A small network was shown many inputs. Here are its activations along a few directions, one row for each input.
Each table varies a few parts of the input and shows all the possible inputs, shuffled.
A made-up example of a description, with smaller parts first: one of 8 places around a ring, together with either a single point or one of 9 places along a line or (one of 3 separate values, together with one of 4 places along a line).
Shared parts are said once, and a part with two or three values counts as separate values.

Other details of the inputs vary at random and push rows far along two fixed directions, the same in every table; ignore that.

Table:
r1: [ -6  11   6   1   1   1   1   7   7  -1   6   1  12  -8 -10   1]
r2: [ -5  11   7   0   1   0   0   9   6   0   8   0  12  -9 -10   3]
r3: [ -6   7   7  -2   3   0  -3   3   6  -1   8   1  11  -4 -13  10]
r4: [-7 -6  7  1  5  2 -8 -1  5  2  7 10  7 -1 -5  7]
r5: [ 29 -20  -7 -18  -4 -23  15 -20 -27  18 -26 -20 -23   2  19  -5]
r6: [ -9  10   6   2  -1   0  -4   6   4   1  10  -3  10  -6 -12   5]
r7: [ 27  -4  -5 -18 -11 -26  19 -15 -27  17 -23 -33 -19  -3  10  -8]
r8: [-8 -2  7  3  5  5 -8  5  8  1  8 10 10 -6 -3 -1]
r9: [-8 -2  6  4  7  3 -7  2  3  2  7 11 10 -7 -3 -1]
r10: [ -5  -6   3   1   8   1 -10  -1   4   2   9  11   9  -3  -5   7]
r11: [ -6   7   7  -1   2   1  -2   5   7  -1   9   1   9  -3 -12  11]
r12: [-11  -4   4   5   5   3  -9  -1   1   2   9   8   8  -3  -5   0]
r13: [ 26  -4  -5 -18 -10 -25  18 -15 -25  17 -23 -33 -19  -3  10  -8]
r14: [ 27  -2  -8 -16  -9 -18  22 -14 -20   8 -25 -26 -22   6  13  -3]
r15: [ 30 -15 -10 -14  -4 -20  13 -12 -20  13 -26 -22 -22   0  22 -15]
r16: [-11  -5   7   3   4   2 -12   1   6   4  10   5   8  -5  -6   1]
r17: [-11  -3   5   5   2   4 -10   1   3   2   9   7   7  -2  -5   0]
r18: [-10  10   6   2  -1   1  -4   5   4   0  10  -1  10  -6 -13   4]
r19: [ -3  16 -35  27 -17  45  24   6  11 -54 -15  24 -37  52  31  -5]
r20: [ -8  -7   6   1   8   3 -11   0  10   1   7   7   8  -2  -7   6]
r21: [ -6  11   6   0   1   1   0   9   6   0   8   1  13  -9 -11   3]
r22: [ -4  18 -36  29 -20  43  23   6   7 -52 -14  19 -38  49  32 -11]
r23: [-5 -2  3  3  7  1 -9  3  3  3  7 10 10 -8 -2 -1]
r24: [-5 -9  7 -1  6  0 -9 -1  6  4  6  6  6 -3 -6  6]
r25: [ -8   8   7  -1   0  -2  -5   5   3   3  10  -4  11  -9 -13   5]
r26: [-6 -3  5  3  6  3 -8  4  8  1  5  6  8 -6 -3 -3]
r27: [ 30 -10   2 -26  -4 -32  14 -15 -25  25 -20 -32 -13  -9   5   1]
r28: [ -6  -2   5   3   6   3 -11   6   9   1   9   9  10  -7  -3  -1]
r29: [ -9  -4   2   5   6   3 -14   3   8   1   9   4   8  -3  -5   0]
r30: [ -7  12   6   1   1   2   0   9   6  -2   8   3  13  -8 -11   2]
r31: [ -6  -7   4   2   9   2 -14   2  11   1   9   7   9  -2  -7   7]
r32: [  1  17 -37  27 -20  44  28   3   6 -55 -19  23 -41  55  35  -6]
r33: [ -9  -4   2   5   6   2 -12   0   2   3  10   8   9  -4  -5   1]
r34: [-8 -1  6  4  4  5 -7  4  6  1  7 11 10 -5 -3 -1]
r35: [ 32 -16  -6 -18  -5 -25  12 -14 -25  20 -25 -22 -19  -4  21 -13]
r36: [ -9  -4   4   4   4   2 -13   2   4   3  11   7   9  -4  -5   1]
r37: [ -9  -5   4   4   4   2 -11   0   6   3   6   2   6  -3  -5  -1]
r38: [ 15   4  -2 -10  -6 -12  14  -4 -12   7 -13 -16  -6  -5   4  -6]
r39: [ -5   7   7  -3   3  -1  -2   3   5   0   8   0  10  -4 -13  10]
Each input here is: one of 3 separate values, together with either one of 5 places along a line or (one of 2 separate values, together with one of 4 places along a line).
- The inputs of r21 and r25 match in every part but the choice among 3 separate values. If r38 is changed in the same way as r21 into r25, which row does it become? => r7
- Change only the place on the line of 4 in r15. List by row number the other rows that result. => r23, r28, r35
- Change only the choice among 2 separate values in r17. List by row number the other rows that result. => r36
- List by row number the other rows that have the choice among 3 separate values in common with r14. => r3, r4, r5, r10, r11, r19, r20, r24, r27, r31, r32, r39

Table:
r40: [  1  -1 -10   8  -8  11   8   2  -1 -11  -8   5 -14  11  16 -12]
r41: [  3  11 -16   7  -8   7   8   4   2 -15  -7 -10 -13  12   6  -7]
r42: [  7   0  12 -14   7 -14   6   0  -4  14  -2  -4  12 -17  -8   5]
r43: [  7 -22   3  -9   9 -12 -15  -8  -2  16   2  -3   1  -6   1   3]
r44: [ -2   9  10 -10  -5 -15   3  -5 -13  13   7 -14   7 -10 -16  11]
r45: [  5   2   8  -7   1 -12   0   1  -9  14   2  -3  10 -17  -2  -7]
r46: [  5  16  -8   3  -5   8  23   3  -7 -15 -10   8  -7   9   9   0]
r47: [ -1  -7 -11   9  -4  12   4  -5  -3 -11  -8   8 -16  16  15  -6]
r48: [  8  10  -6   0  -3   9  20   4   3 -17 -13   4  -9  12   9   2]
r49: [ 11   7 -12   2  -6   8  10   6   4 -15  -9   3 -11  11  13  -5]
r50: [ -3  18 -14  11 -12   8  12   2  -8 -13  -5  -7 -10   8   7 -13]
r51: [  0   1   6  -5   1 -12  -6   0   0  13   1 -20   7 -14 -10  -6]
r52: [  0 -14   6  -2   6 -11 -11  -8 -12  17   3   1   4 -10   0  -2]
r53: [  4  14 -11   0 -12   7  14   0   1 -17  -5  -9 -15  20  -1  12]
r54: [-47   2  21  21  20  21 -40  12  27  -4  45  42  45 -13 -32  18]
r55: [  8 -15   4  -8   6 -13 -13   0   1  15   3  -6   4 -12   1  -2]
r56: [  2 -20   7  -7   8 -12 -11 -12  -7  17  -1   0   3  -7  -2   2]
r57: [  4 -14   7  -6   5 -10 -10   0   1  15   1  -6   3 -11   2  -6]
r58: [-34  28   4  24  11  40 -11  28  42 -39  30  45  29  10 -21  20]
r59: [ -1   5  11 -13  -4 -15   2  -4  -7  13   4 -17   6  -9 -17  12]
r60: [  2   2  12 -14  -2 -15   0  -4  -3  13   2 -19   4  -7 -17  14]
r61: [  0   4 -12  11  -9  11   8   2  -7 -10  -5   7 -13  10  17 -13]
r62: [  6  -2   9 -10   2 -12  -1   1  -3  14  -1  -5   9 -17  -3  -6]
r63: [  1  -9 -11   8  -2  12   2  -4   2 -12  -9   7 -17  18  16  -4]
r64: [  5 -11 -14   6   0  10   0  -7   2 -13  -7   9 -17  21  14   3]
r65: [  7   8  -8   4  -7  10  12   5   4 -15 -11   3 -11  10  13  -9]
r66: [ -2   2   5  -5  -1 -12  -4   0  -4  14   2 -18   7 -15 -10  -8]
r67: [  4 -23   7  -8  10 -12 -12 -13  -2  16  -1  -2   1  -4  -1   4]
- What do these inputs look like to the network? => one of 4 places along a line, together with either one of 2 separate values or one of 5 places along a line
- The inputs of r67 and r56 match in every part but the place on the line of 4. If r65 is changed in the same way as r67 into r56, which row does it become? => r62
- Change only the choice among 2 separate values in r60. List by row number the other rows that result. => r51
- Change only the place on the line of 4 in r60. List by row number the other rows that result. => r44, r53, r59

Table:
r68: [-4 -8 -5  7 -1  4 -6 -1  4 -3  2  2 -6  7  5 -4]
r69: [ -2  -6  -1  -3   1   3  -2 -12   3  -6   2   4  -9  17  -2  20]
r70: [-4 -6 -5  6  0  7 -9  0  1 -2  4  6 -2  6  4 -2]
r71: [-4 13 -2  4 -6  4  5  5  2 -7  0 -7 -1  3 -2 -1]
r72: [-5 -6 -5  7  0  7 -7 -2  4 -4  0  4 -6  7  5 -3]
r73: [  4 -17  25 -18  14 -26 -15  -1  -2  33   7  -8  23 -34 -15   3]
r74: [ -5  11  -1  -2  -4   5   9   1   5 -11   2  -2  -3  14 -15  23]
r75: [-4 14 -3  5 -3  5  6  5 -1 -6  4 -2  2  1 -3  0]
r76: [-1  2 -3  3  3  6  2  4  7 -7 -1  5  0  3  3 -3]
r77: [-3 13 -3  2 -7  4  4  5  0 -6  2 -4 -1  2 -3 -2]
r78: [-4 -5 -5  7  3  6 -6 -2  0 -3  2  8 -3  6  5 -3]
r79: [ 4 -1  2 -7  3  3  3 -4  6 -7 -1  3 -3 11 -6 22]
r80: [-3 12 -2  4 -7  5  4  5  4 -7  1 -7 -2  3 -4 -3]
r81: [-3 -7 -1  4  1  4 -3 -2 -4 -1 -1  9 -4  4  7 -3]
r82: [ -3  -3  25 -15   8 -24 -12  -1  -4  32  13 -15  25 -34 -23   4]
r83: [ 3  1 -3  3  0  2  2  5  5 -5  1  5 -2  2  5 -3]
r84: [ 2  1 -1  2  0  6  4  2  5 -7 -4  7  0  1  4 -3]
r85: [-4 -6 -6  7  0  5 -6 -2  0 -4  1  7 -4  7  7 -2]
r86: [  4 -13  19 -17  17 -25 -18  -1  -1  31  10  -6  25 -33 -16   4]
r87: [-4 -5 -4  7  1  7 -2 -3 -1 -4  1 10 -1  6  6 -3]
r88: [ 3  3 -4  2  1  4  1  4  3 -5 -2  6  0  3  6 -2]
r89: [-5 -6 -3  8  0  8 -4 -3  3 -4  0  8 -3  6  4 -4]
r90: [ 57 -11 -17 -32 -22 -42  42 -29 -52  25 -56 -55 -47   5  33 -23]
r91: [ 0  2  0  2  1  7  5  5  1 -6  0 11  1  0  6 -1]
r92: [-2 14 -3  4 -6  4  5  4 -1 -7  2 -3  0  2 -2  0]
r93: [ -2  -2  22 -16   9 -27 -13  -2  -7  30  12 -12  27 -32 -24   4]
r94: [ 4  2 -2  1  1  5  4  2  1 -4 -2 10  2  1  4 -3]
r95: [ 1  2 -3  3  1  6  0  5  7 -6 -2  4  0  3  4 -2]
r96: [-5 12 -2  4 -4  5  6  5  2 -9  1 -6  0  2 -4 -2]
r97: [-4 12  0  1 -5  2  9  4 -4 -4  0  0  1 -1 -1 -1]
r98: [-6 -6 -1  6  1  8 -3 -1  2 -2  1  8 -3  6  6 -3]
r99: [ 1  1 -3  2 -1  6  0  6  8 -7 -1  3 -2  3  3 -4]
r100: [-5 -6 -4  8  2  7 -5 -2  3 -6  1  5 -5  6  4 -3]
- What do these inputs look like to the network? => one of 3 separate values, together with either a single point or (one of 2 separate values, together with one of 5 places along a line)
- The inputs of r70 and r83 match in every part but the choice among 3 separate values. If r78 is changed in the same way as r70 into r83, which row does it become? => r86
- List by row number the other rows that have the choice among 3 separate values in common with r92. => r71, r74, r75, r77, r80, r82, r90, r93, r96, r97
